A small network was shown many inputs. Here are its activations along a few directions, one row for each input.
Each table varies a few parts of the input and shows all the possible inputs, shuffled.
Descriptions start from the smaller parts, as in this example, which fits no table here: one of 8 places around a ring, together with either a single point or (one of 2 separate values, together with one of 4 places along a line) or one of 9 places around a ring.
Shared parts are said once, and a part with two or three values counts as separate values.
In the rows, zero is written as 128.

Other details of the inputs vary at random and push rows far along two fixed directions, the same in every table; ignore that.

Table:
row 1: [120 123 107  60  87  86 139  99 115 126 127 136  83 114 135]
row 2: [135 112  99 139 151 200 126 138 124  89 128 104 109 100  72]
row 3: [121 134 101  74  95 106 156 110 101 137 143 143  81 127 134]
row 4: [115 104 100  66  91  99 139  84 124 150 123 133  97 113 161]
row 5: [129 154 142 125 106  64 131 101 129 202 125 162 146 163 205]
row 6: [130 109 111 106 122 142 122 128 123 100 118 113 112 110  93]
row 7: [118 104 135 132 147 170 121 145 137  81 142 106 119 105  82]
row 8: [141 135 169 176 150 119  98 141 154 140 101 133 189 146 140]
row 9: [123 138 157 116 100  49 115  98 146 184 116 155 153 149 201]
row 10: [124 133 170 113  89  30 121 111 146 167 117 152 154 156 184]
row 11: [112 110  85  80  96 118 153 103 103 154 134 124  84 122 167]
row 12: [135 134  93 122 142 181 136 133 104 110 134 119  96 116  88]
row 13: [124 113 113 151 162 207 132 147 120  98 154 105 120 115  82]
row 14: [123 126 107 126 138 167 145 152 108  93 142 112 101 116  95]
row 15: [129 151 181 159 138  85 111 140 151 133 129 145 173 144 141]
row 16: [145 159 181 197 163 129 108 169 156 111 130 138 180 146 106]
row 17: [138 156 161 161 141 105 103 128 148 149 104 140 169 141 151]
row 18: [131 152 165 201 164 139 115 161 142 142 130 124 182 156 149]
row 19: [130 110 123 131 142 164 118 150 128  72 127 108 125 109  64]
row 20: [140 118 103 139 153 198 124 147 124  79 131 105 107 102  61]
row 21: [117 109 117  63  81  76 141 108 119 122 128 134  97 118 130]
row 22: [129 128 176 159 127  84 105 132 155 148 120 138 183 152 155]
row 23: [124 113  97 148 157 197 135 142 117 109 131 104 121 114 106]
row 24: [117 111 110  70  87  90 155 106 117 125 149 134  85 114 130]
row 25: [134 119 106 119 132 165 133 139 120  84 139 116  98 107  74]
row 26: [121 120  83  75  96 118 155  97 101 158 118 127  83 122 169]
row 27: [128 106 115 123 145 177 120 126 131 104 120 110 119 104 103]
row 28: [132 129  90 122 140 182 139 124 105 119 130 119  99 114  99]
row 29: [109 100 110  67  88  97 139  92 124 139 139 127  93 113 152]
row 30: [138 147 185 195 155 121 109 158 162 127 133 134 179 151 128]
row 31: [121 119 116 151 161 192 140 165 112  78 150 102 117 112  75]
row 32: [118  97  94  74  89 111 145  92 120 146 137 129  86 113 150]
row 33: [137 140 177 199 159 133 105 152 161 133 134 130 187 148 131]
row 34: [134 143 145 123 100  56 127  95 146 191 113 159 153 153 201]
row 35: [127 139  92  74  96 108 153 104  97 140 137 144  77 128 134]
row 36: [133 127 174 181 148 115  95 145 157 137 115 132 192 146 139]
row 37: [122  95 113 106 118 134 126 114 130 121 120 119 126 114 122]
row 38: [120 115 118 152 157 193 137 162 119  88 146  98 115 117  90]
row 39: [146 149 158 169 140 111 111 127 151 161 108 144 171 149 161]
row 40: [122 107  99  66  84  92 136  92 116 141 111 129  97 115 143]
row 41: [134 129  95 146 159 202 133 155 107  90 128 101 106 112  81]
row 42: [137 165 173 192 166 131 118 161 138 131 140 143 177 154 120]
row 43: [144 161 171 182 161 124  95 151 153 126 108 134 177 142 125]
row 44: [127 158 168 109  95  30 123 112 143 164 118 162 146 151 182]
row 45: [134 122 101 141 158 203 133 134 114 114 130 114 115 116  95]
row 46: [125 118  94 118 136 169 141 116 114 133 135 123 110 119 120]
row 47: [122 128  78  78  95 116 155 100  96 153 118 127  78 121 159]
row 48: [123 135  88  77  95 106 156 113  95 134 131 131  77 125 144]
row 49: [133 138 185 181 151 105 104 158 154 113 125 133 190 145 114]
row 50: [133 160 170 169 143 104 122 143 140 156 134 146 164 162 155]
Each input here is: one of 5 places along a line, together with one of 10 places around a ring.
- Changing only the place on the line of 5 turns row 42 into row 15. The same change can be made to row 13. Which row results? => row 29
- Changing only the place on the line of 5 turns row 16 into row 14. The same change can be made to row 33. Which row results? => row 18
- Change only the place on the line of 5 in row 4. List by row number the other rows that result. => row 23, row 34, row 37, row 46
- Change only the place on the line of 5 in row 9. List by row number the other rows that result. => row 5, row 11, row 32, row 36

Table:
row 51: [121 124 161 155 139 122 123 152 142 112 143 125 153 135 119]
row 52: [134 163 116  90  94  71 147 103 111 164 123 156 101 141 167]
row 53: [109  59  60  24  75 141 149  75 110 114 136 107  47  80 115]
row 54: [132 161 123 104  99  77 146 116 112 162 128 155 110 150 164]
row 55: [113  65  97 115 147 213 129 132 128  71 146  91 106  86  61]
row 56: [134 118 143 143 130 114 110 124 147 133 107 126 158 129 140]
row 57: [131 125 134 179 168 181 120 144 134 129 133 119 159 133 119]
row 58: [135 142 145 124 124 107 121 133 138 111 125 137 129 124 109]
row 59: [138 146 165 163 147 121 110 156 143 105 132 134 158 137 101]
row 60: [119 140 134 131 124 109 139 122 125 160 141 135 128 144 172]
row 61: [ 99  65  86  79 124 191 146 126 114  68 163  90  68  80  74]
row 62: [132 130 116 123 118 120 129 104 127 170 118 135 127 136 167]
row 63: [140 135 151 162 158 149 100 151 141  97 112 121 162 124  86]
row 64: [136 136 124 156 142 142 120 130 132 146 109 127 148 135 148]
row 65: [118 141 122  98  95  77 154 110 111 169 142 145 108 145 181]
row 66: [142 155 132 171 165 167 113 151 125 117 114 126 151 134 101]
row 67: [134 144 117 118 119 112 129 113 120 158 106 136 123 136 159]
row 68: [134 152 141 167 150 144 134 157 122 124 141 129 143 146 118]
row 69: [131 129 140 112 110  86 115 111 139 144 103 136 138 132 151]
row 70: [126 130 153 147 133 116 124 150 136 106 140 127 142 134 108]
- Changing only one part turns row 51 into row 65. The same change can be made to row 63. Which row results? => row 66
- What is each input in this table made of? => one of 2 separate values, together with one of 10 places around a ring
- Change only the choice among 2 separate values in row 59. List by row number the other rows that result. => row 54
